A small network was shown many inputs. Here are its activations along a few directions, one row for each input.
In each table, some parts of the input vary, and every possible input appears once, in random order.
Descriptions start from the smaller parts, as in this example, which fits no table here: values(2) and (point or line(11) or (ring(5) and line(6))).
Shared parts are said once, and a part with two or three values counts as separate values.
In the rows, zero is written as 128.

Other details of the inputs shift rows strongly along three fixed directions, in all tables alike. That doesn't count.

Table:
row 1: [180 140 121 155 120 146 136 141 116 112 112]
row 2: [ 88 119 148  86  98 112  88 143 189 121 129]
row 3: [ 80 154 140  92 133 109 105 124 155 129 127]
row 4: [188  81 101 146  63 176 134 112  85 169 156]
row 5: [129 142 132 155 230 138 189 127  75 146 112]
row 6: [179 133 124 148 111 146 136 141 123 104  95]
row 7: [ 92 144 144  84 130  99 120 131 161 119 128]
row 8: [ 87 148 126 139 179  99 119  80 102 150 163]
row 9: [ 88 117 148  92  99 112  87 146 185 111 124]
row 10: [ 92 111 138 125 110 112  77 100 131 157 163]
row 11: [186 108 123 132  78 141 126 155 138  96 118]
row 12: [138 164 134 166 222 117 155 105  60 117 108]
row 13: [145 130 125 155 153 121 138 111 108 113 124]
row 14: [172 132 126 198 153 166 165 100  55 149 157]
row 15: [150 131 141 155 130 132 132 125 125 122 122]
row 16: [124 112 124  96 110 142 147 153 140 132 129]
row 17: [145 139 126 156 148 124 145 106 111 119 127]
row 18: [141 120 115 150 147 120 124  86  98 141 140]
row 19: [ 82  94 105 106  75 128  96 119 139 194 169]
row 20: [180 129 114 191 156 132 157  84  57 154 125]
row 21: [191  87  85 155  64 176 119 122  94 183 149]
row 22: [140 111 122 116  60 128 105 166 181 114 119]
row 23: [147 136 139 110 145 114 145 171 149  73  95]
row 24: [182 114 119 142  74 141 134 151 153 115 101]
row 25: [130 112 103 141 150 142 149 105  93 165 148]
row 26: [185 113 130 149  75 151 123 156 157 110 118]
row 27: [ 86 134 123 143 183  89 109  92  83 161 153]
row 28: [169 104 131 132  78 184 146 157 150 126 114]
row 29: [ 71 125 129 110  89 130 100  93 110 169 205]
row 30: [ 59 147 140  78 135 142 121 137 152 139 133]
row 31: [139 156 138 133 185 115 163 161 148  64  87]
row 32: [140 160 156 131 182 122 169 156 152  83  77]
row 33: [171 143 114 189 150 170 160 101  45 145 151]
row 34: [139 126 123 119 106 123 123 131 165 116 120]
row 35: [ 80 137 150 107 148 103 101 137 158 120 136]
row 36: [154  98 109 131  46 144  70 122 132 148 156]
row 37: [146 117 138 119 109 127 114 152 168 112 107]
row 38: [182 107 132 147  73 150 122 146 153 109 107]
row 39: [192  98 103 169  84 151 100  98  78 149 136]
row 40: [141 169 138 126 183 121 155 169 140  80  80]
row 41: [118 154 143 120 173 149 191 171 140  92  79]
row 42: [105 104 123  97  80 107  78  99 135 160 168]
row 43: [199  95 102 158  64 157  97 104  97 153 137]
row 44: [173 109 115 180 162 168 163  99  53 175 139]
row 45: [187 113 113 135  82 147 107 162 143 105 108]
row 46: [ 89 141 148 103 142 105 110 127 166 135 127]
row 47: [ 79 135 138 102 137  98 110 126 149 126 124]
row 48: [118 148 138 118 178 143 191 177 138  96  78]
row 49: [ 82 137 149  87 129  99 114 139 155 100 130]
row 50: [115 144 129 123 189 132 190 171 128 110  85]
row 51: [ 89 136 126 137 178  91 114  85  89 165 146]
row 52: [134 143 140 127 144 117 146 175 157  76  88]
row 53: [ 89 146 135 124 174  95 125  68  81 164 162]
row 54: [184 123 114 153 121 137 144 143 138 101 109]
row 55: [178 100 112 119  79 157 154 163 137 128 120]
row 56: [ 98 113 119 111  83 115  85  87 148 161 169]
row 57: [ 91 131 134 141 190  96 102  91  92 162 158]
row 58: [ 89 134 133 127 179  92 117  77  76 147 153]
row 59: [176 110 121 147  70 143 131 149 144 107 101]
row 60: [110 169 148 133 169 138 187 176 139  76  99]
row 61: [ 96 137 134 115 130 105 110 104 118 143 162]
row 62: [ 85 122 135  88 103 107  96 139 186 100 123]
row 63: [131 130 136 129  92 125 129 151 160 105 110]
row 64: [ 77 111 127  95  96 140 106  90 111 183 184]
row 65: [ 79 134 137  96  88 107  98 151 186 120 135]
row 66: [ 68 125 127  64  98 137 107 164 179 142 133]
row 67: [134 174 148 128 175 125 161 161 140  75  79]
row 68: [ 87 142 135 127 173  95 123  73  80 153 157]
row 69: [ 71 138 121 115 175 134 123  91  79 185 159]
row 70: [145 120 135 104 100 123 126 144 150  99 114]
row 71: [ 90 138 134 142 185  98 107  86  96 170 162]
row 72: [137 125 129 120 100 127 126 139 167  96 110]
row 73: [188 114 116 130  77 149 111 151 146 112 102]
row 74: [129 153 147 136 174 113 163 164 138  72  77]
row 75: [195  91  95 173  94 141 109 104  99 143 147]
row 76: [ 58 150 140 100 131 125 127 130 158 118 161]
row 77: [ 67 130 122  88 146 115 132 137 162 144 141]
row 78: [181 128 131 144 106 138 153 140 122  97 110]
row 79: [123 148 142 125 199 134 185 171 138 113  90]
row 80: [181 109 108 163 119 176 164 112  92 141 131]
row 81: [ 85 141 140  91 137  96 112 132 151 122 141]
row 82: [146  90 111 147  63 130  88 106 115 152 145]
row 83: [ 99 128 120 112 102 115  76  92 127 176 161]
row 84: [148 151 124 166 227 107 166  95  77 119 110]
row 85: [ 69 119 131  71 100 137 119 151 187 129 137]
Each input here is: values(5) and (point or line(4) or (values(2) and ring(6))).
Q: Changing only the values(5) part turns row 72 into row 6. The same change can be made to row 56. Which row results?
A: row 3
Q: Changing only the values(5) part turns row 16 into row 66. The same change can be made to row 23. Which row results?
A: row 45
Q: Which other rows does row 40 become when the values(2) part takes its other values? List them by row number.
A: row 45
Q: Which other rows does row 39 become when the ring(6) part takes its other values? List them by row number.
A: row 12, row 36, row 43, row 45, row 73
Q: Which other rows does row 2 become when the ring(6) part takes its other values? List them by row number.
A: row 9, row 10, row 35, row 37, row 57
Q: Start at row 80 and move only the line(4) part, one step at a time. The first step leads to row 85. Which rows follow, in order?
A: row 25, row 77
